A small network was shown many inputs. Here are its activations along a few directions, one row for each input.
In each table, some parts of the input vary, and every possible input appears once, in random order.
Descriptions start from the smaller parts, as in this example, which fits no table here: values(3) and (point or ring(11) or (line(4) and ring(8))).
Shared parts are said once, and a part with two or three values counts as separate values.

Other details of the inputs shift rows strongly along two fixed directions, in all tables alike. That doesn't count.

A family of inputs:
R1: [ 13 -15 -40 -38  12   0 -10  36  38   1 -11   9]
R2: [ 33  -9 -35 -32  11 -20   1  19  58 -13  -5  29]
R3: [ 17  16 -18 -46  -8 -20   6  12  66 -52  -2  24]
R4: [ 18 -15 -39 -38   7   5  -7  37  40  -1 -18  14]
R5: [-11  16   3 -12 -24  -7   7 -18  26 -47   1  24]
R6: [  1  17 -36 -63 -17  11   4  13  59 -70 -27  22]
R7: [-16  29  13 -24 -41  -2  20 -26   7 -98  11  24]
R8: [-15  22   2  -9 -31  -6  19 -31   2 -87   6  21]
R9: [-17   0  36  41  -6  33   4 -12 -73  33   7  -9]
R10: [-13 -25 -34 -27 -17  -4  -3  -8  19   9 -25 -34]
R11: [  3  24 -39 -49   3  -4 -10  20  61 -57 -23   2]
R12: [ -9  32  19 -20 -31  -4  16 -19  10 -85  11  15]
R13: [-14  -3  38  46   6  24  -2  -1 -75  30  15 -24]
R14: [-19  36  17 -22 -41   4  22 -33  16 -91  -1  28]
R15: [ 26 -31  -8  20  51   4 -21  42   4 107  -5 -13]
R16: [-21  43  19 -18 -32  -3  15 -33  21 -95   6  16]
R17: [  0  -3   9  27  14  26  -2  -5 -37  32  -5  -4]
R18: [ 25 -42 -26  22  45   4 -18  36  -7  95  -6  -5]
R19: [-12  28 -12 -28 -14   6   3   7   3 -72  -8  -6]
R20: [ 35  -9 -28 -26  15 -17   1  18  51   2  -4  28]
R21: [-52  32  58  41 -33  45  12 -52 -94 -40  12 -13]
R22: [ 24 -14  -6 -14   9 -15   0  16  31  21   8  21]
R23: [  6  26 -37 -52   4  -2  -6  21  61 -56 -25   4]
R24: [-33  31  54  45 -25  -3  16 -41 -69 -46  24 -13]
R25: [-32  31  48  46 -29  13  14 -60 -60 -44  18   6]
R26: [ 13  12 -23 -28  18  -2  -8  27  36  -8 -20  -3]
R27: [ 11  -5 -21 -26   7  11  -4  23  21   6  -9   8]
R28: [ 29 -36  -7  20  47   3 -20  47  -9 105   1 -13]
R29: [ 12 -17 -21 -16  12   8  -7  29  10  17  -6   4]
R30: [  7  21  -3 -19 -18  -4  17 -17  22 -55   1  26]
R31: [-19 -11  -5   8  -7  -3  -7 -17 -25  23 -14 -59]
R32: [-39  27  42  40 -16  21   7 -26 -85 -35  11 -28]
R33: [ 21 -45 -19  17  37   6 -18  43  -8 103  -2  -3]
R34: [-12  14 -12 -28 -12   9   2  10   8 -57  -4  -2]
R35: [ 39 -30  -6  25  45 -12  -9  20  17  98   3  13]
R36: [  3   0  12  25  17  11  -7  18 -41  30   3 -22]
R37: [-22 -14  18  32 -25 -11   8 -56 -46  17   2 -41]
R38: [-21  -2  52  62  -2  -2   7 -24 -70  24  31 -13]
R39: [-14  16  64  66  -4   1   9 -27 -83  14  30 -16]
R40: [ 36 -17   4  27  48 -23 -13  28  16  98   5  -3]
R41: [ 35   1 -23 -31  19 -29  -4  31  59   1  -4  14]
R42: [  0  -6  29  33   7  -2   0 -14 -18  46  17   8]
R43: [ 29  -4 -31 -23  18 -17  -3  11  62   7  -9  28]
R44: [ 35 -45  -2  28  36 -16 -11  34   4 111  13  11]
R45: [-18   6  54  63   3   2  -2 -29 -55  36  27 -10]
R46: [-32 -15  -1   6 -24   8   0 -34 -38  11 -10 -51]
R47: [  0  12  -6 -12 -17  -8  13 -15  11 -55   5  22]
R48: [-23  -5 -11 -28 -45 -22  11 -40  18 -46 -14 -22]
R49: [-10   6  -3 -16 -26 -12  13 -11  18 -53   5  22]
R50: [-28  -7  29  44  -9  27   2 -13 -77  20   8 -13]
R51: [ 23 -16  -1  24  43   4 -16  38 -17  89  -2 -19]
R52: [-13  19 -19 -19 -13  19   0 -12  13 -59 -15   9]
R53: [ 16  18 -22 -51  -4 -21   4  11  81 -54  -9  25]
R54: [ 29 -32 -11  15  48   3 -19  47   3 103  -2 -11]
R55: [ 10  -9 -20 -20  15  10  -8  23  25  20 -13   7]
R56: [ 23  15 -11 -24   8 -24   2  17  48 -16  -1  13]
R57: [ -6 -22 -23 -28 -19 -30   0 -20  36   1 -10 -24]
R58: [ 16 -19 -11  -9  10 -19  -2  17  28  22  10  18]
R59: [ 23 -12 -43 -32  15   5  -6  30  35  -6 -18  13]
R60: [-21  -1  56  68  -1   7  -1 -35 -67  49  30  -3]
R61: [-25  25  77  82  -1   8   7 -43 -92  29  28 -19]
R62: [  9 -16 -41 -36  10  -1 -10  32  39  -2 -13   7]
R63: [-45  21  41  38 -29  37   5 -39 -75 -28   5  -8]
R64: [-10   8  -1 -18 -22 -14  11 -12  18 -55  10  19]
R65: [ 13 -13 -21 -22   5  10  -4  28  15  12 -11  10]
R66: [-31  32  58  45 -25   0  16 -40 -74 -43  27 -11]
R67: [  8 -42 -16   4  13 -35 -10  -3  19  73  -3 -39]
R68: [ 25  -9 -40 -35  14   6  -5  28  35  -5 -18  15]
R69: [-38  13  33  25 -39 -13  12 -62 -52 -31   4 -50]
R70: [ 22 -14  -4  -8   5 -12   2  15  25  22   6  22]
R71: [ 23   6 -23 -19  20 -30 -12  19  63   5  -5  10]
R72: [  9   1 -27 -45 -17 -18   6  12  58 -52  -3  32]
R73: [ 31 -41   3  35  46 -24 -15  35   1 112  19  -4]
R74: [  6  -2 -43 -44   8   3 -15  24  59 -15 -19  12]
R75: [ -8  27  13 -24 -32  -2  19 -21  17 -70   9  25]
R76: [ 23 -12  -2  -1  16 -20  -3  20  24  22  11   8]
R77: [-33  29  63  37 -31  15  20 -53 -62 -36  22   6]
R78: [-22 -20  -5   6 -10  -1  -5 -19 -23  26 -11 -56]
R79: [  4 -10  32  35   1   1   6  -8 -32  49  18  11]
R80: [ 14 -15 -30 -10  16   8  -5  21   6  13 -10   5]
R81: [ 15 -14 -20 -22  12   8  -7  29  16  18  -7   6]
R82: [ 24 -30 -13  18  52   3 -24  42  10 106  -5 -12]
R83: [  6  14 -41 -48  -4  10  -1   6  52 -57 -25  19]
R84: [-16  13 -12 -25 -12   7   2   6   9 -59  -5  -4]
R85: [-18  23  -7 -19 -10  12  -4  -2  15 -53  -9  -3]
R86: [ 32 -31 -23  12  41  10 -14  34   1  88  -8   1]
R87: [-42   7   8   9 -43  19  12 -58 -53 -45 -12 -45]
R88: [  2   3  21  28  16  14  -5  13 -48  34   4 -21]
R89: [-24   0  38  48  -3  33  -1 -19 -71  37   5 -10]
R90: [-21  32  18 -11 -37   4  16 -34   9 -75   3  25]
Each input here is: values(2) and line(5) and (point or line(8)).
Question: Changing only the line(5) part turns R20 into R12. The same change can be made to R52. Which row results?
Answer: R85
Question: Changing only the line(5) part turns R90 into R42. The same change can be made to R6. Which row results?
Answer: R55
Question: Changing only the line(5) part turns R67 into R37. The same change can be made to R45. Which row results?
Answer: R25
Question: Start at R23 and move only the line(5) part, one step at a time. The first step leads to R82. Which rows follow, in order?
Answer: R21, R89, R83
Question: Change only the line(5) part in R27. List by row number the other rows that result.
Answer: R9, R51, R54, R86
Question: Change only the values(2) part in R40. List by row number the other rows that result.
Answer: R26
Question: Change only the values(2) part in R58. List by row number the other rows that result.
Answer: R1

A family of inputs:
R91: [ 35   4  -5 -11  30 -14  -5  40  50  18   8  44]
R92: [  8 -18  12  40  26  10 -12   7 -39  69   7 -10]
R93: [ 22 -21 -50 -49  11 -17  -9  25  73   5 -18   7]
R94: [ 20 -13 -53 -59   2 -17  -7  23  81 -11 -19  12]
R95: [ 18  -6  28  32  16 -20   3   3 -15  45  23  10]
R96: [-33  20  25   9 -29  11  10 -38 -41 -47   4 -22]
R97: [ -6  -7   2   5  -2   1  -3  -1 -13  10   3 -16]
R98: [-28   4  40  37 -19  19   7 -26 -70   0  11 -21]
R99: [ -2 -12   5  20   9   1  -4  -8 -12  38  -1 -17]
R100: [ 27 -29 -46 -32  21 -12 -11  35  56  35 -15   9]
R101: [ 15  -3  14  14   7 -22   5   0   3  15  18  13]
R102: [ 26 -24 -39 -26  24  -9 -12  34  48  43 -13  12]
R103: [  0 -10   6  20  11   9  -4   9 -30  33   5 -11]
R104: [ -2  -6  -1   6   3   0  -4  -7   1  23  -4 -10]
R105: [  4   1 -36 -51 -10 -10   0   3  63 -41 -20   2]
R106: [-14  25 -20 -50 -30  -5   7 -11  39 -93 -15  -5]
R107: [ 15  -5  12  15   5 -20   3  -3   4  15  17  16]
R108: [ -17   25  -22  -55  -40    0   13   -9   36 -112  -14    7]
R109: [  1 -19  14  45  22  -1 -11   0 -37  77   4 -21]
R110: [ -6 -12   1   8   0   2  -1   0 -16  14   0 -12]
R111: [ -1 -28  10  38  15   3  -9   2 -39  68   6 -18]
R112: [-36  28  15 -11 -42  10  14 -38 -25 -86   3 -11]
R113: [-31  21  22   5 -38  19  15 -36 -40 -55   3   0]
R114: [ 27 -18 -53 -50  17 -12  -8  34  74   3 -20  17]
R115: [-25  30  31  17 -22  25  11 -26 -52 -53   8  -8]
R116: [-20  17  45  42  -7  28   5 -21 -75   0  12 -14]
R117: [ 23 -30 -40 -27  17 -13 -11  30  50  41 -15   5]
R118: [  3 -17  17  42  24  10  -7   8 -49  70   8 -15]
R119: [24  2  7  5 20 -7 -1 18 30 25 12 42]
R120: [-20  45  42  12 -28  12  17 -29 -22 -84  22  35]
R121: [-35  31  19 -12 -43  12  14 -34 -26 -86   2 -10]
R122: [ 24  11  -4 -16  11  -8   3  18  51 -17   7  47]
R123: [  9 -11 -26 -17  13 -12  -8  14  33  15 -11 -12]
R124: [-32  21  28  15 -32  19  13 -28 -53 -51   8 -11]
R125: [-25  33  19  -2 -31  22  14 -34 -28 -76   0   4]
R126: [ 16 -24 -19   1  26  -4 -11  28   6  52  -2  -4]
R127: [ -3 -21  17  45  19   2 -10  -6 -40  73   6 -26]
R128: [  4 -11   1  19  14   6  -6   6 -20  33  -1  -4]
R129: [ 10  12 -31 -46  -4   0   0  22  44 -48 -18  13]
R130: [-27  28  30  16 -22  23  12 -30 -52 -52   8  -8]
R131: [ -5 -23  18  43  15   2 -10  -8 -45  73   7 -28]
R132: [  1 -18  17  45  21   2  -7  -4 -36  78   4 -19]
R133: [ -3 -23  15  40  16   7  -6   5 -50  69  10 -19]
R134: [  0 -17  17  45  19   3  -8  -4 -37  81   5 -17]
R135: [ -34   42   13  -23  -44   10   15  -35   -5 -109   -7  -10]
R136: [ 12 -22 -17   3  21  -2 -12  20   4  44  -3  -2]
R137: [-29  26  34  22 -22  12   9 -30 -47 -33   3 -18]
R138: [ 31 -15 -52 -49  19 -11  -8  36  76   3 -23  18]
R139: [  2  24 -43 -66 -17 -14   3  10  75 -85 -23   8]
R140: [ -2  41  18 -17 -15   1  12  -4  21 -81  12  42]
R141: [ -1 -25  13  42  15   7  -8   3 -47  70   8 -15]
R142: [ 32 -23 -42 -28  27  -9 -13  38  55  42 -17  14]
R143: [ 36 -18 -14 -10  19 -30  -2  19  52  38   6  26]
R144: [-31  20  32  15 -27  14   8 -33 -46 -35   4 -23]
R145: [-27  25  25   6 -26  19  12 -20 -43 -53   4  -5]
R146: [ -1  -7   0   1   0   5  -2  10 -11  13  -2  -5]
R147: [ 11 -31 -12   7  16  -2  -7  14   5  56  -4  -6]
R148: [ -35   41   13  -18  -43   10   15  -37  -10 -107   -4  -12]
R149: [ 25  -9   8  12  18 -26   0  14  14  35  17  14]
R150: [-17   1  29  44   4   6  -1 -19 -57  35   8 -24]
R151: [-18  39  52  28 -18  12  17 -26 -39 -54  27  29]
R152: [ 29 -12  -8  -5  14 -28   2  11  43  22   8  24]
R153: [ -3 -26  13  39  14   2 -10  -3 -41  71   9 -22]
R154: [ 12  16 -45 -66  -8  -5   3  21  69 -74 -22  17]
R155: [ 29  -4 -53 -56  13  -8  -8  31  81 -13 -21  22]
R156: [ 20 -14 -49 -50   8 -17 -10  21  75   5 -22   4]
Question: Changing only one part turns R156 into R144. The same change can be made to R143. Which row results?
Answer: R95
Question: What is each input in this table made of?
Answer: line(6) and (values(2) or line(9))
Question: Change only the line(6) part in R124. List by row number the other rows that result.
Answer: R100, R113, R133, R141, R146
Question: Start at R117 and move only the line(6) part, one step at a time. The first step leads to R147. Which rows follow, in order?
Answer: R111, R110, R108, R98
Question: Change only the values(2) part in R151. List by row number the other rows that result.
Answer: R101
